These are the activations of a small neural network, seen along a few directions. Each row is one input.
In each table, some parts of the input vary, and every possible input appears once, in random order.
Descriptions start from the smaller parts, as in this example, which fits no table here: one of 8 places around a ring, together with either a single point or (one of 2 separate values, together with one of 4 places along a line) or one of 9 places along a line.
Shared parts are said once, and a part with two or three values counts as separate values.
In the rows, zero is written as 128.

Other details of the inputs vary at random and push rows far along two fixed directions, the same in every table; ignore that.

Table:
r1: [134 117 138  89 100 163 119 104  95 114  87  98 152]
r2: [ 81  89 111  98  93  92 202 177 125  97  71 110  49]
r3: [ 51 148 109 120 157 113 172 162 135  96 104 174  37]
r4: [174 118 130  81  97 152 110  91  91 105 120 122 129]
r5: [168 105 112  91  91 168 101 115 101 103 120 128 129]
r6: [ 38 171 151 171 212  85 144 155 165 157 188 175  86]
r7: [136 153 178 162 165 132  96  94 150 169 176 127 211]
r8: [143  95 129  68  91 155 109 106 101 106 108 122 158]
r9: [135 135 157 159 155 137  77 123 169 165 190 144 215]
r10: [ 87 143 142 179 140  75 189 164 171 130 123 140 100]
r11: [165 106 113  97 103 180  99 117 103 109 111 106 127]
r12: [150 135 162 161 169 147  73 119 144 184 204 114 179]
r13: [102 124 108 175 148  78 164 182 156 154 146 125  69]
r14: [138 146 175 150 160 121  86  99 159 167 190 138 212]
r15: [134 135 142 161 172 139  72 118 161 179 176 120 216]
r16: [142 121 128  98  98 176 112 108 105 104  80 104 158]
r17: [164 126 105 106 107 167 106 105  84 118  95 102 129]
r18: [164 163 145 180 171 135  84  95 140 174 185 131 188]
r19: [113 140 113 170 140  60 172 163 157 140 148 148  72]
r20: [107  93 103 100  83  88 196 173 109  96  98 130  23]
r21: [152 125 114  97 107 151 121  89 101 104  80 118 162]
r22: [155 116 109  81  99 141 113  94 108  98  89 129 160]
r23: [169 105  95  88  96 156 100 108  93 112 115 126 131]
r24: [163 122 133  94 103 174 108 101  78 118 106  96 129]
r25: [109 159 146 208 161  77 171 165 171 155 168 142  91]
r26: [154 117 126  85  94 153 114 100 117  89  94 131 158]
r27: [104 154 157 198 164  67 175 159 160 165 176 136  89]
r28: [ 81 130 126 183 157  55 159 179 184 164 166 153 124]
r29: [141 121 112  98 105 161 113 104  98 114  76 103 158]
r30: [166 156 158 169 159 137  76 106 157 162 200 144 185]
r31: [141 101 119  89 101 172 108 120 117 103  92 107 154]
r32: [ 55 138  75  88 139 109 184 153 108  80  72 164  20]
r33: [108 118 103 129  91 108 198 176 112  93  70 113  24]
Each input here is: one of 3 separate values, together with either a single point or (one of 2 separate values, together with one of 5 places around a ring).
The inputs of r26 and r14 match in every part but the choice among 3 separate values. If r31 is changed in the same way as r26 into r14, which row does it become?
Answer: r2
Which other rows agree with r19 in the choice among 3 separate values? List them by row number.
Answer: r13, r15, r17, r18, r21, r22, r23, r28, r29, r32
Which other rows does r33 become when the place on the ring of 5 takes its other values? List them by row number.
Answer: r5, r11, r25, r30
Which other rows does r10 become when the choice among 2 separate values takes its other values? List them by row number.
Answer: r25

Table:
r34: [143  64 106  43  47 135 152 134  94  73  67 117  94]
r35: [ 83 135 124 160 141  95 194 167 142 131 100 118  72]
r36: [118 120 111 171 107  69 197 178 154 134 102 112  81]
r37: [170  93 145  78  82 169  91  91 106 111 105  97 203]
r38: [156 146 138 121 148 154  88  95 125 129 166 147 153]
r39: [153 110  96  53  93 190  98 108  74  82  92 126 103]
r40: [113 146 124 157 147 100 153 145 127 140 132 124  72]
r41: [167 168 164 149 160 183  59  64 116 167 160 118 241]
r42: [ 88 144 144 162 175 111 102 151 176 166 187 160 153]
r43: [ 74 148 130 177 145  84 189 183 157 141 113 124  72]
r44: [130 105 133 140 113  89 156 167 143 138 161 128  86]
r45: [ 95 151 151 162 160 106 128 128 155 150 150 144 170]
r46: [113 161 148 171 166 111 134 129 149 164 144 118 144]
r47: [136 112 114  56  98 167 110  88  88  85  64 111 153]
r48: [166 106 120 108 101 149  94 105 127 121 113 113 200]
r49: [ 89 140 139 149 154  85 150 148 170 133 154 167 113]
r50: [162 162 154 148 178 167  42  81 128 173 216 151 214]
r51: [ 54 125 127 159 150  73 192 179 166 128 115 136  84]
r52: [116  86  89  43  87 159 142 121  89  68  61 133  87]
r53: [172  84 110  76  48 146 157 127  71  82  65  88  69]
r54: [ 65 128 119 141 150  64 173 174 163 134 137 157  70]
r55: [177 114 152 116  94 160 109 101 111 136 117  86 183]
r56: [135 144 127 143 138 151 110 128 115 135 134 120 112]
r57: [123 149 141 180 173 130 116 133 140 164 171 126 125]
r58: [158 113  98  50 100 173 103  94  72  87  95 125 104]
r59: [130 141 144 125 154 148  76  96 134 149 171 158 196]
r60: [137 127 104 102  95 140 157 119  75  91  75 121  66]
r61: [177 148 139 119 130 176  87  76  98 119 128 121 153]
r62: [ 89 146 148 161 163 118 115 144 165 152 151 136 165]
r63: [125 121 130 172 149  84 116 157 185 169 189 152 162]
r64: [183  93  83  90  60 146 143 124  79  85  66  99  81]
r65: [154 154 168 131 160 171  56  65 141 144 159 133 249]
r66: [122 168 159 179 162 115 138 120 156 153 146 128 154]
r67: [122 106  94 148 110  67 179 186 150 125 137 140  51]
r68: [ 86 122 107 139 144  93 175 174 139 123 138 146  43]
The inputs of r56 and r39 match in every part but one. If r53 is changed in the same way as r56 into r39, which row does it become?
Answer: r44
What is each input in this table made of?
Answer: one of 5 places around a ring, together with either one of 2 separate values or one of 5 places along a line
Start at r35 and move only the place on the ring of 5, one step at a time. The first step leads to r51. Which rows follow, in order?
Answer: r52, r68, r57
Which other rows does r41 become when the place on the ring of 5 takes its other values? List them by row number.
Answer: r45, r50, r59, r60

Table:
r69: [138 141 161 168 156 128 119 118 150 160 170 127 157]
r70: [190 107 132  88 104 184  56  76 117 118 119 108 223]
r71: [ 93 140 144 193 158  81 173 173 165 153 156 121  97]
r72: [119  80 111  66  61 122 181 144 106  73  48 111  71]
r73: [182 117 150  93 105 192  64  64  92 128 121 110 212]
r74: [182 149 155 170 166 160  56  83 150 168 188 123 229]
r75: [142 156 146 134 196 170  35  78 128 171 209 153 208]
r76: [ 52 138 137 154 173  67 162 164 180 147 150 155 114]
r77: [157 116 113 104 106 165 124 109 102 116  95 105 144]
r78: [166 139 170 143 148 145  61  93 159 169 194 131 251]
r79: [134  92  88  88  60 113 178 138  97  70  38 113  71]
r80: [122 115 104  52 102 164 118  85  76  80  61 130 135]
r81: [136  88  96  74  71 134 169 141  82  79  74 121  34]
r82: [180 113  99  79  81 163 113  99  83  88  75 106 110]
r83: [121 142 147 184 156 110 116 139 160 183 166 124 182]
r84: [ 89 102  96  56  82 139 170 144 107  56  42 138  69]
r85: [107 145 142 186 148  65 182 163 170 148 162 143 103]
r86: [112 137 131 179 145  66 164 173 161 155 183 152  84]
r87: [ 60 157 139 179 165  84 161 166 169 144 145 163 104]
r88: [167 153 132  81 137 219  44  63  87 113 126 134 184]
r89: [108 125 106 127  93  66 213 174 125  99  91 131  22]
r90: [144 112 128 104  97 155 116 112  96 111  94 101 151]
r91: [140 101 130  90  96 155 114 121 113 107  99  99 157]
r92: [103 119  93  71  94 150 176 132  91  54  44 139  51]
r93: [126 131 115  80 135 163 116  87  96  97  97 134 137]
r94: [137 143 153 165 137 104 119 122 150 158 166 137 181]
r95: [ 85 123 135 177 144  69 170 186 185 165 146 127 122]
r96: [153 133 129 169 153 120  95 131 149 160 186 136 144]
r97: [ 74 152 126 172 175  95 147 173 161 145 173 171  72]
r98: [101 148 129 189 155  77 165 176 163 171 154 125  88]
r99: [163 147 128  69 145 202  47  51  81 120 126 128 189]
r100: [126 111 113 124 114 125 142 153 110 118 126 116  78]
r101: [ 97 149 143 189 156  78 161 176 158 160 161 119  83]
r102: [142 149 160 164 155 125 107 120 143 168 175 125 142]
r103: [131 110 100 123 112 125 146 153 115 129 120 122  84]
What is each input in this table made of?
Answer: one of 5 places along a line, together with either one of 2 separate values or one of 5 places around a ring
Which other rows does r86 become when the place on the ring of 5 takes its other values? List them by row number.
Answer: r81, r96, r100, r103
Start at r70 and move only the place on the line of 5, one step at a time. The first step leads to r79. Which rows follow, in order?
Answer: r74, r82, r96
